Each row below holds a small network's activations on one input, seen along a few directions.
Each table varies a few parts of the input and shows all the possible inputs, shuffled.
Descriptions start from the smaller parts, as in this example, which fits no table here: one of 5 places around a ring, together with either a single point or one of 9 places around a ring or (one of 3 separate values, together with one of 4 places along a line).
Shared parts are said once, and a part with two or three values counts as separate values.

Other details of the inputs shift rows strongly along two fixed directions, in all tables alike. That doesn't count.
To show where, the next rows are all for the same input, with only those details redrawn:
[ 28.7 -27.9   8.3  12.1 -15.2   5.9   4.8 -13.2 -21.4   9.4  -9.8 -17.1]
[ 50.5 -39.8  27.9  23.7 -43.1   6.0  10.8 -36.1 -46.2   8.1 -25.2 -43.3]
[ 10.0 -22.4   6.2   9.7   1.8   1.7   4.3   5.0  -9.1  10.1  -5.2  -1.5]
[-14.3  -9.9 -18.9  -2.6  37.0  -6.6  -4.2  33.1  23.0   8.9  17.7  20.5]
[-27.8 -26.7  40.5  16.2  -8.5 -27.9  16.6  13.2 -28.5  21.2 -10.0  -2.0]
[ 29.6 -26.7  10.7  12.6 -15.1  10.1   3.5 -12.7 -20.7  10.2 -11.1 -15.5]
[-17.7 -20.2  18.0   8.7   7.7 -17.4   7.5  20.5  -8.0  15.0   1.8   4.2]
[ 56.4  -9.5 -67.5  -8.5  37.6  41.4 -22.7   5.1  39.2  -9.9  22.7   7.5]

A family of inputs:
R1: [-43.1  15.4 -24.1   2.3  38.8 -20.4  -0.1  45.3  65.8   6.5  29.2  25.5]
R2: [ 38.9 -12.5 -12.7  10.1   9.7  19.6   2.4 -14.4  -6.8  -2.9   3.1  15.8]
R3: [ -2.2  35.7 -30.0   2.2  58.5  24.3   0.9  11.2  27.3 -12.5   7.2  25.1]
R4: [-30.2  -8.1  16.8  -5.7  19.1 -29.4  -9.1  28.0 -12.6 -13.5   9.6  30.5]
R5: [ 63.7  14.7  28.1   4.6 -69.0   8.4   2.0 -57.7 -41.1 -12.3 -30.3 -40.6]
R6: [ 93.7  19.5 -39.6 -21.7 -22.1  40.4  -8.4 -35.8  -6.9 -36.6 -26.6 -18.9]
R7: [-84.2  15.5  13.0 -16.4  16.1  24.3   1.8   6.4 -26.8 -42.7  37.7   1.0]
R8: [-10.5   2.5  79.9  38.7 -48.8  -8.3  14.0 -42.2 -41.5  26.4 -39.0 -52.0]
R9: [ 12.9  13.7 -64.7 -20.3  20.5   6.3 -27.7  25.1  78.1 -14.1  31.0  20.3]
R10: [-67.7  15.7  26.5 -17.2   9.8 -47.5   1.7  38.2 -42.7   7.6  -8.5  26.5]
R11: [-72.0  -6.9  32.2   4.9  -0.4 -23.3  23.9  -0.9  -5.2  43.8  -2.8  -3.2]
R12: [-21.8  -6.2  28.6  13.0  12.1 -13.9  14.8  32.3  13.7  -8.5  -5.7  -1.5]
R13: [ 78.5   2.0 -37.2   7.9   1.7  52.4  -5.7 -57.4 -23.5   6.4  -8.5 -12.9]
R14: [  0.2  26.6  18.4  23.8   3.7   9.4   8.9 -26.6  -1.1   3.7  -0.1   0.8]
R15: [ 45.8  17.7  18.8   0.0 -67.0  -3.6   9.9 -52.3 -38.9  -0.8 -26.1 -34.2]
R16: [ 59.2   8.0 -69.8 -12.1  35.0  57.3 -23.3 -22.1  20.2   6.9   6.3  -7.0]
R17: [ 22.1  11.3   6.9 -21.5 -26.3   0.6  -5.8   1.6 -16.0 -13.4 -36.4 -26.5]
R18: [ 17.6   4.3 -17.4   0.7   5.7  32.1  12.8 -41.7   3.9  13.6   7.8   0.6]
R19: [-56.5  19.5 -46.7 -39.3  39.2 -24.4 -28.2  64.6  21.4  17.3  18.5  39.8]
R20: [-49.9 -24.6  72.8  17.8 -42.8 -60.9  19.0  29.4 -33.5  -4.5 -28.1 -17.9]
R21: [-38.4  15.2 -11.5   7.6  44.3 -14.9  -8.1  50.0  66.4  -3.8  33.5  26.3]
R22: [-64.6  -5.3  54.6  -8.9 -46.6 -47.9  26.9  -2.5 -46.6  30.6 -14.1   2.3]
R23: [ 41.8  12.7 -34.5  16.1  17.1  28.5  -8.0  -7.8  46.8 -22.6  24.3  12.3]
R24: [-10.7  -3.7  26.4   9.7 -23.7 -27.6  -8.3   9.0  13.0 -10.4   0.3  -6.8]
R25: [-74.1  23.8  27.2 -10.0 -27.1 -54.5   5.6  35.4  -3.8  29.8 -11.4   0.0]
R26: [ 88.6 -24.6 -16.9   3.1  -2.4  51.5  -9.0 -35.6  -7.1 -21.2 -14.8 -38.2]
R27: [  5.1 -10.3  55.1  -1.1 -62.6 -22.1  14.0 -26.6 -86.6  20.9 -37.8 -16.9]
R28: [ 43.9 -13.4 -19.8 -29.2 -53.2  25.8  -6.3 -38.1 -10.8  14.2 -15.3 -33.8]
R29: [ -3.5 -28.4  32.8   1.0 -23.1 -23.0  -7.2   6.3 -36.0 -10.1 -21.9 -16.4]
R30: [ 54.2  -7.9 -60.4  -9.6  22.7  46.9   3.3 -26.6  46.0 -13.2  30.0  13.3]
R31: [-61.9   2.7  18.4 -20.0  -6.8  33.3  -4.0  -7.7 -33.4 -38.3  16.3 -34.8]
R32: [ 27.4   9.1 -35.8 -39.2   5.7  17.7 -29.7   1.7 -10.0 -10.0 -16.7 -10.8]
R33: [-14.8 -29.3  12.5  -8.3 -29.6 -17.5   5.8  -4.0   4.9   7.9   0.9  -3.1]
R34: [ 27.5  18.1  -6.2  15.7 -16.9  23.5   2.2 -40.5   8.6  19.0 -14.6 -36.6]
R35: [-29.5  11.2  17.6  22.7   5.6 -21.3  20.4  10.9  20.2   5.4  11.6  21.8]
R36: [  6.0  49.3 -73.6 -39.7  37.5  14.7 -44.7  36.8  74.5 -15.5  26.4  22.4]
R37: [ 59.0  -2.4   0.2  16.2 -41.7  10.3 -10.8 -35.9   4.4 -26.1   1.5 -13.2]
R38: [-40.9   7.1  12.9   5.9  32.9  -0.6  -5.5  10.6 -12.5  20.6 -13.3  -3.3]
R39: [-36.6 -27.1  43.4   7.5 -15.0 -21.0  29.9  -1.8  -3.6  21.3  -1.1  -8.4]
R40: [-70.9  16.9  44.4  15.2  20.6 -31.5  17.7  28.7  -8.2  16.1 -25.3  -4.9]
R41: [  3.5  -9.6 -33.6 -19.6   8.8   2.2  -2.5  -0.9  32.4  -6.9  31.3  29.4]
R42: [-53.8  -8.9  45.9  16.9  26.7 -32.1  20.3  27.8 -24.8   1.2   4.8  27.3]
R43: [ 11.1   7.5 -27.9  -9.8  27.4  -5.2  -8.7  26.2  34.5 -37.2  15.6  31.2]
R44: [ 29.3  23.8  -7.8  22.7 -14.3  20.8  11.4 -49.5  -3.6   9.1  -4.3 -14.1]
R45: [-51.8 -25.3  34.3  -1.5 -13.6 -48.2  -0.5  36.0 -22.1  17.0  -0.8  13.0]
R46: [ 89.4 -22.6 -32.6  -6.9 -23.7  29.9 -15.5 -43.4 -15.1 -17.6   0.3  -3.7]
R47: [-44.0  17.5 -14.5   2.1  68.4 -10.0   6.6  61.3  51.8 -18.6  26.8  56.7]
R48: [-34.7  -5.5 -24.7  -3.2  50.0 -12.6  -7.8  52.1  34.0  10.5  25.1  34.7]
R49: [ 26.0   0.5   7.0   9.6 -37.3 -10.4   5.9 -23.9   2.6 -10.3   1.8  -1.8]
R50: [  7.7  27.9 -57.7  -8.5  74.0  38.9 -17.4   6.2  21.8  -5.1  21.6  32.5]
Describe the family of inputs behind these rows.
Answer: one of 2 separate values, together with either a single point or (one of 4 places along a line, together with one of 6 places around a ring)
Changing only the choice among 2 separate values turns R14 into R8. The same change can be made to R30. Which row results?
Answer: R39
Change only the choice among 2 separate values in R44. List by row number the other rows that result.
Answer: R34
Start at R36 and move only the place on the ring of 6, one step at a time. The first step leads to R17. Which rows follow, in order?
Answer: R32, R19, R28, R25
Start at R3 and move only the place on the line of 4, one step at a time. The first step leads to R47. Which rows follow, in order?
Answer: R43, R6

A family of inputs:
R51: [-20.7 -28.3  38.3   7.2 -11.3 -25.5  17.0  10.1 -30.6  -3.2  -0.7   5.8]
R52: [ 50.8 -33.3  -8.4  -0.9 -19.2   8.9 -13.1 -13.5  -2.1  -3.6  -3.4 -16.0]
R53: [ -5.1   9.4 -21.4 -10.1  18.1   6.9  -9.3  19.4  36.1 -28.7  21.3  25.3]
R54: [ -6.9  24.4 -20.6 -12.7  34.5  14.2 -14.0  14.5  20.4 -28.3   9.4   9.1]
R55: [  7.5  -9.2  47.2  54.3 -24.1   4.5  33.3 -42.0 -14.3  14.2 -17.2 -24.2]
R56: [ 35.5  -1.6 -16.0  -9.2  -9.7  33.0  -7.5 -36.1 -33.4  -1.4  -6.9 -19.8]
R57: [-11.0  31.1 -22.5 -15.9  11.2  17.1 -11.7  -9.1   5.7 -10.1   9.7  -0.6]
R58: [ 11.8 -32.7  52.9  53.2 -15.6   2.8  35.1 -34.9 -33.4  29.9 -18.3 -21.9]
R59: [-32.7  -6.2  37.1   8.8 -24.0 -34.9   0.8  20.2   3.3   1.1  -0.3  -2.0]
R60: [ 56.3  -4.8 -22.7  -7.4 -11.8   5.1  -9.7 -15.4   3.5   7.8 -12.0  -1.4]
R61: [  7.9  -5.1 -20.2  -9.0  28.4  18.0  -8.6  12.0 -10.0 -15.1   0.6   4.9]
R62: [-83.7  26.5  34.9   1.1   1.9 -68.1   9.9  56.5  13.1  24.3   2.3  32.3]
R63: [ -8.6  26.3 -36.7 -28.5   6.9   8.1 -10.6   8.7  28.2   1.7   9.2   0.4]
R64: [ -1.1   3.6 -41.9 -30.9  14.8   9.9 -11.5   9.8  13.3  11.4   6.2   7.8]
Describe the family of inputs behind these rows.
Answer: one of 2 separate values, together with either a single point or one of 6 places around a ring
Changing only the choice among 2 separate values turns R59 into R52. The same change can be made to R55. Which row results?
Answer: R58
Change only the place on the ring of 6 in R56. List by row number the other rows that result.
Answer: R51, R52, R60, R61, R64
Change only the choice among 2 separate values in R56. List by row number the other rows that result.
Answer: R57
